These are the activations of a small neural network, seen along a few directions. Each row is one input.
Each table varies a few parts of the input and shows all the possible inputs, shuffled.
A made-up example of a description, with smaller parts first: line(6) and (point or ring(11) or (values(2) and ring(8))).
Shared parts are said once, and a part with two or three values counts as separate values.

Other details of the inputs shift rows strongly along two fixed directions, in all tables alike. That doesn't count.
These rows show it; all are for the same input, with only those details redrawn:
[ 20 -19  38  -6 -15   8   0 -19 -27   5   7 -31]
[  0  -8  -8  11  13   2   5 -11  -2   9   1  14]
[ 16  16  45 -45 -47  -7   5  50   1 -40  45 -44]
[  0   7  -1  -8  -3  -3   8  19   8 -12  19   4]
[-1  2 -7  0  5 -2  7  9  6 -4 12 11]
[ 2 -7 -1  5  7  2  5 -7 -4  5  5  7]
[ -2  -3 -11   7  11   0   6   0   4   2   6  15]
[ 3 -2  5 -3 -1  1  6  4 -1 -3 12  0]

A family of inputs:
row 1: [ -9  -8   1  12  21 -11   0  -9   4   9 -13  19]
row 2: [-5 12 -6  2 -4  0 -1  9  3 -8 -8  6]
row 3: [  9  -8  36  -8  -4  -2 -14 -22 -12   8  -8 -37]
row 4: [  7 -12  35   6   6   0 -11 -28 -19  10 -23 -18]
row 5: [ 5  1  0 -5 -2  1  2 -2  2 -2  7 -6]
row 6: [  0  -5   0   5  18 -10  -5 -14   7  12  -5   8]
row 7: [  3  -5 -13   4   4   3  -5 -11  -2   8  -1   4]
row 8: [ -8   9 -11  -2   5   2  -1   1   9  -3  -2  -4]
row 9: [ -7  10 -12  -3   4   1  -1   1   8  -4  -2  -4]
row 10: [ -2   4  -5  -4  -5   3  -6  -5   1   2  -4 -10]
row 11: [ 1  6 -8 -8 -6 -3 -2 12  7 -5 12 -3]
row 12: [-6 11 -9  0 -3  0 -1 12  3 -7 -7  4]
row 13: [ -6   5 -14  -2   0   5  -9  -1   4  -2  -5   0]
row 14: [ 10 -11  22  -1 -10  11  -8 -30 -22  12 -11 -34]
row 15: [ -3   1  -6  -2  -8  -2   2  17   0 -11   5   4]
row 16: [ -2   7  -8  -7   0  -5   8  19  11 -12  17  11]
row 17: [ 0 -2  5  3 -4  1  7  5 -4 -3 -2  2]
row 18: [ 3 -5 -6  7  8  1  5 -6 -1  8  3 13]
row 19: [ 17 -19  26  -4 -13   7  -4 -17 -26  10   5 -25]
row 20: [  3 -12 -11   8   8   3  -2 -10  -7   9   1  12]
row 21: [ -2   3  -1   6  -1   4  -4  -3  -9  -1 -12  -3]
row 22: [ 4 -7 -1  4  5  2  4 -6 -2 11  3  8]
row 23: [-5  3 -6  0 -8 -3  5 14  4 -6  2 10]
row 24: [ -6   5 -15   2   7   2  -2  -5   9   7  -9   1]
row 25: [-4 -5 -5  6 -2  0  2  3 -6  1 -2  5]
row 26: [ 5  0 -4 -3 -6  1 -2 -4  2  4  4 -1]
row 27: [ -2   4   3   8   0   5  -1  -6  -8  -2 -14  -1]
row 28: [ 2 -2 -5  3  6  2  2 -9  2  5  2  0]
row 29: [ -3  13  -4  -9  -4   1  -1  10   9  -7   2 -11]
row 30: [ -9   2 -25   7  11   3  -5 -10   6  11 -11   8]
row 31: [ -3   5  -6   5   0   5  -5   1  -5  -6 -11   2]
row 32: [ -1   6 -16  -5  -3   0  -3  11  11  -7   9  11]
row 33: [ -6  11  13  -3   8 -12  -5   9   8 -10  -9   1]
row 34: [ 14 -14  33  -4   1  -5  -8 -24 -12  12  -3 -24]
row 35: [ -4  10   0   1   0   2   3   7   0 -12  -8  -1]
row 36: [ 1 -7 -2  6  4  1  4 -5  1 12  4  7]
row 37: [ 2 -1 -6  2  1  1  1 -7  2  5  2  2]
row 38: [ -7   1  -6  15   8   5   0 -10  -1  10 -19   7]
row 39: [-8 -6 -9 15  6  1  6 -4  2 11 -9 14]
row 40: [ 4 -2  0 -7 -8 -1  2  9 -1  0 13  0]
row 41: [ -2   0  -1  -1  16 -15   0   5  12   1   7  18]
row 42: [ -4   7   2  -6 -13  -5   7  23   4 -16   9   2]
row 43: [ -8   6   0  -3  13 -10  -8  -4  13   2  -7  -3]
row 44: [  0  -7   3   4  19 -12  -2  -9   4  10   0  17]
row 45: [ -5  -8 -11  11   3   1   3  -3  -4   8  -8  13]
row 46: [ 14 -10  34   4 -10  13  -4 -25 -29   7 -19 -30]
row 47: [ -7  13  -8  -8  -4   0  -1  13  15  -4   3 -10]
row 48: [  3  -6  -7   7   8   4   0 -16   2  15  -5   5]
row 49: [ 8 -1  4 -3 -3  2  1 -4  1  3  5 -7]
row 50: [  1   7  -4 -10 -10  -4   4  19   8  -8  18   7]
row 51: [ -7   1   8  -2   8 -16   1  11   9  -5  -2  11]
row 52: [  2   6   1  -9  -9  -4   5  18   5 -11  18   4]
row 53: [  0   0  11  -3 -10   0   7  12  -3 -12   5  -6]
row 54: [ -1   3   4   6   0   5   0  -5  -5   2 -16  -2]
row 55: [ -2  -1 -14   6   7   0   2  -4  11  11   0   8]
row 56: [-2 -1  3  1 -4 -1  8  7 -3 -8  1  1]
row 57: [ -5   0 -12   3   4   4  -8 -11  -2   8  -8  -6]
row 58: [  2 -11 -10   9   6   5  -3 -10  -5   8   1  18]
row 59: [ 0 -2  6  0 -7 -1  6  7 -2 -2 -1 -1]
row 60: [ -4  11 -10 -12  -8   1  -7  12   6 -11   4 -12]
row 61: [ -2  10   9  -2  -5   3   2   9  -2 -13  -5  -9]
row 62: [ -5  15  -2  -6 -11   2  -4  22   4 -21  -1   2]
row 63: [ 1 -4 -4  4  7  1  5 -3 -1  3  6  9]
row 64: [  1  -1 -14  -1   1   0  -1  -2   5   7   2   5]
row 65: [ 0 -7  0  5 -7  4 -1  2 -8 -3 -4  7]
What do these inputs look like to the network? -> ring(5) and (values(2) or line(11))
Changing only the ring(5) part turns row 19 into row 57. The same change can be made to row 36. Which row results? -> row 47
Changing only the ring(5) part turns row 9 into row 5. The same change can be made to row 13. Which row results? -> row 32
Change only the values(2) part in row 51. List by row number the other rows that result. -> row 1
Change only the values(2) part in row 43. List by row number the other rows that result. -> row 3
Change only the line(11) part in row 61. List by row number the other rows that result. -> row 2, row 12, row 21, row 27, row 31, row 35, row 38, row 46, row 54, row 62

A family of inputs:
row 66: [ 10  -6  14  -8 -23   9   2   4 -17  -8  10 -20]
row 67: [ 15 -12  32  -7 -16   3   3  -3 -18  -1   8 -21]
row 68: [ 12 -10  35  -7 -14   0   1  -5 -15   1   5 -24]
row 69: [ 1  5  3 -9 -5 -2 -1  8  6 -6  9 -9]
row 70: [ -4  10 -18  -8  -8  -2   2  23  14 -10  13   9]
row 71: [-16   9 -20  15  19   3  -9 -14   4   7 -34   9]
row 72: [  2   6  -6  -9 -16   2   3  20   2 -11  15  -1]
row 73: [  1  24   8 -32 -25 -11   7  55  19 -37  36  -7]
row 74: [-13   4 -37  17  28  -4   3  -4  17   9  -4  37]
row 75: [ 14 -24  15  12   2  14  -4 -44 -27  26 -15 -18]
row 76: [  4 -11  18  14   2  14 -14 -44 -26  18 -39 -25]
row 77: [-16  -4 -32  25  41 -10   5 -12  18  17 -13  48]
row 78: [ -9   9 -12  -3  15 -17   1  16  21  -6   8  21]
What do these inputs look like to the network? -> values(2) or line(11)
